Each row below holds a small network's activations on one input, seen along a few directions.
Each table varies a few parts of the input and shows all the possible inputs, shuffled.
A made-up example of a description, with smaller parts first: one of 2 separate values, together with either a single point or one of 9 places along a line or (one of 5 places around a ring, together with one of 6 places along a line).
Shared parts are said once, and a part with two or three values counts as separate values.

Other details of the inputs vary at random and push rows far along two fixed directions, the same in every table; ignore that.

Table:
x1: [ -2 -57 -17 -34   9 -10 -27  13 -30   3  29]
x2: [  2  40   3   8 -28  19   0 -25  12 -14 -13]
x3: [ -4 -20  15   0  13 -12  -3  15 -13   6  -4]
x4: [  0  28 -12 -16 -33  22  -9 -42   2 -19   7]
x5: [  1 -14 -14 -25 -14   4 -19 -16 -13 -10  19]
x6: [  4   2  15  20   4  -3  -2  23   1   7 -14]
x7: [ -1  14 -12 -10 -21  13 -10 -24  -2 -12   4]
x8: [ -2 -58 -33 -59  -5  -3 -36 -16 -36  -9  50]
x9: [ -2  32  -4   0  -5   7  18  -4  13 -10   0]
x10: [-8 35  9 19  1  8 20  7 24 -2 -9]
x11: [  2   8   6  13  -4   0  -4  10   1   2 -11]
x12: [ 11 -20  28  27  24 -10  -5  37   6  20 -26]
x13: [  5  47  -4   3 -32  27  -2 -56  22 -17 -15]
x14: [  2  30 -30 -25 -37  29 -13 -77  10 -24   8]
x15: [ -2 -43 -28 -43  -5  -1 -28 -11 -29  -6  35]
x16: [ 1 11 11 14 17 -7 19 33  9  6 -7]
x17: [ -3 -35  18  17  31 -29  -3  44 -15  19 -10]
x18: [  7 -35   8   6  21  -9 -13  21  -4  15  -8]
x19: [  4  26   9  13 -17   9  -2  -7   8  -6 -12]
x20: [ -3 -11  11   2   9 -12  -4   8 -10   8  -3]
x21: [  1 -12  16  26   9 -16  27  40   5  25 -12]
x22: [ -9 -48 -14 -30  11 -17 -18  -1 -29   0  24]
x23: [ -3  21   8   9  -6   0   3 -13   2  -1 -10]
x24: [ 4 10  9 17 16 -7 21 34  7  5 -6]
x25: [  7 -55  13  13  38 -20 -14  48 -10  26 -12]
x26: [  4 -12 -13 -10  -1   6 -16 -21  -1  -1   3]
x27: [  4 -38 -22 -48  -9  10 -29 -38 -17 -10  31]
x28: [  3  42 -10  13 -13  12  25 -13  14 -13  -2]
x29: [ -1 -34 -26 -49 -15   6 -28 -26 -26 -15  38]
x30: [  3 -77 -29 -69   3   0 -41 -27 -34  -6  50]
x31: [ -2  12  18  14   0  -6   3   0   1   2 -15]
x32: [ -1 -14 -20 -24 -12   2 -19 -16 -14  -8  19]
x33: [  4  16 -18 -21 -25  23 -14 -58   6 -16   6]
x34: [ -4  48  10  25  -2   7  25   4  29  -4 -16]
x35: [ -1  15  -3   4 -17   2  23  -7   8  11   0]
x36: [ -2 -11  14   1   9 -10  -4   8 -10   8  -2]
x37: [ -5 -14   1  -8   6 -10  -7  -1 -14   4   5]
x38: [  0 -22  10  14   5 -14  23  31   0  22  -4]
x39: [  2 -20 -34 -47 -19  14 -27 -56 -10 -16  30]
x40: [  2 -16   8   8   8  -7  -9  27  -8   8  -6]
x41: [  0 -14  28  20  20 -18   1  34  -6  16 -16]
x42: [ -8   1 -10 -15 -11  -1  -7 -29  -9 -11   9]
x43: [  3  26   7  11 -18   9  -2 -10   8  -7 -10]
x44: [  4  -6 -14 -20 -13  12 -16 -37   0 -10   8]
x45: [ -7  51  14  30  -2  12  27   6  32  -1 -22]
x46: [  6 -33   3   5  19 -10 -14  18  -3  12  -7]
x47: [ -1  55 -10  12 -34  20   2 -37  16 -16 -14]
x48: [  6 -28   0  -4  11  -3 -16   4  -5   8   0]
x49: [  5 -39  -2 -15  12  -2 -19   1 -11   6   6]
x50: [ -5  60  -8   4 -19  21  22 -31  27 -18   0]
x51: [ 2 26  1 12  3  3 22 12 11 -4 -4]
x52: [-4 28 -1  4  0  7 17 -1 16 -7  1]
x53: [ -4  49  12  27  -1   7  27   7  30  -4 -18]
x54: [  4 -31 -15 -18   5   0 -20 -12  -8   1  11]
x55: [ -3 -12  23  32  25 -24   5  40  -4  19 -23]
x56: [-1 29  0  7  1  4 19  7 14 -5 -4]
x57: [-9 30  5 11  1 10 18  4 20 -2 -3]
x58: [-9 14  5  6  6  4 14 11 14  0  1]
x59: [  0  51 -10   4 -17  17  24 -22  17 -18  -2]
x60: [  6  41   8  36   1   4  31  15  20  -1 -18]
x61: [ -2 -11  26  30  24 -23   4  40  -4  19 -23]
x62: [ -1  29 -15 -15 -33  21  -9 -43   2 -19   7]
x63: [ 5  4  6 23 15 -6 23 32  5  5 -7]
x64: [ -5 -32   6 -10  13 -16  -9  11 -19   5   6]
x65: [ 0 -7  5  1 20 -9 13 35  0  6  4]
x66: [  7  17  12  34  15  -6  27  36  11   7 -15]
x67: [ -1 -33  24  14  29 -26  -4  42 -14  19 -10]
x68: [ 3 -7  4  4 20 -9 15 34 -3  5  4]
x69: [ -2   3   2  14 -11  -3  26   7   9  12  -5]
x70: [ -6 -62   7 -12  31 -28 -13  35 -30  14  11]
x71: [ -9  19 -19 -16 -20   7  -6 -46  -5 -14  10]
x72: [  6  11   8  15  -3   7  -4 -10  13   2 -18]
Each input here is: one of 4 separate values, together with either a single point or one of 5 places along a line or (one of 3 separate values, together with one of 4 places along a line).
Change only the choice among 4 separate values in x69. List by row number the other rows that result.
> x21, x35, x38
Change only the choice among 3 separate values in x18. List by row number the other rows that result.
> x7, x70
Change only the place on the line of 5 in x16. List by row number the other rows that result.
> x24, x34, x58, x60

Table:
x73: [ -8  22  10  11   2 -10  15  28  -7  -3  -2]
x74: [ 10 -20 -23 -30   7  19 -15 -15   9 -10  22]
x75: [ 10  -7 -29 -45  -7  25 -14 -50   6 -19  28]
x76: [ 17 -27  14  16  34   0  -6  55  13  14 -10]
x77: [ -6  -7 -22 -23 -16   1   9 -30  -6  -3  22]
x78: [-16   9 -16 -29  -9  -1   3 -23 -13 -19  29]
x79: [ -9  -7  19  14  24 -25  11  52 -16   7  -2]
x80: [  7 -22  22  23   6 -14 -38  -3 -17  12 -37]
x81: [ -5  63   9  36 -20   7  36 -27  31   4 -33]
x82: [  3 -51  40  21  13 -24 -39  29 -24  28 -32]
x83: [ 3  6  5 19 -7 -6 21 19  0  9 -6]
x84: [ 16  76   1  38 -22  41  13 -14  52 -14 -34]
x85: [ -4 -14 -21 -22 -16   1   5 -18 -10  -2  25]
x86: [-18 -22  -8 -29  12 -15  -1  -4 -21  -5  29]
What do these inputs look like to the network?
> either one of 2 separate values or (one of 3 separate values, together with one of 4 places along a line)
Change only the place on the line of 4 in x79. List by row number the other rows that result.
> x73, x78, x86

Table:
x87: [  5 -20  40   0   6  -5 -24  -2   1  25 -33]
x88: [-17  31 -16  -2 -17   0  29 -46  15  -4   2]
x89: [-20 -47 -31 -48   3 -14   2 -29 -20   6  46]
x90: [  4 -65  33  23  35 -15 -39  41 -17  13 -38]
x91: [ 14  41  23  56  10  16  39  47  50  15 -33]
x92: [ -6 -20 -25 -64   2 -15 -20  -3 -38 -37  56]
x93: [ 21 -19  22  67  37 -23 -35  64   3  38 -67]
x94: [ -7 -69 -46 -75  16 -19  -4 -41 -47 -10  61]
x95: [-15 -19 -26 -59   0  -8 -18  -3 -40 -27  60]
x96: [ 14 -27  38  60 -23 -34  21  69 -29  45 -35]
x97: [  2  78 -26   4 -50  51  30 -56  58 -24   2]
x98: [17 -2 -7  1 12 14 19 26 22  3 10]
x99: [-27  97 -14  -1 -48  34  15 -48  19 -28   6]
x100: [-13 -51 -32 -50  13 -16   3 -27 -34  -1  50]
x101: [-16  71  16  25 -11   7  21  14  18 -14 -20]
x102: [ 12 -46  47  12  26 -12 -37  15  -9  24 -14]
x103: [ 21  89 -28   1 -39  53  31 -60  46 -36  -4]
x104: [ 12 -21  31  50  26 -14 -35  40   2  13 -50]
What do these inputs look like to the network?
> either a single point or one of 5 places along a line or (one of 3 separate values, together with one of 4 places along a line)
Change only the choice among 3 separate values in x88. List by row number the other rows that result.
> x91, x101
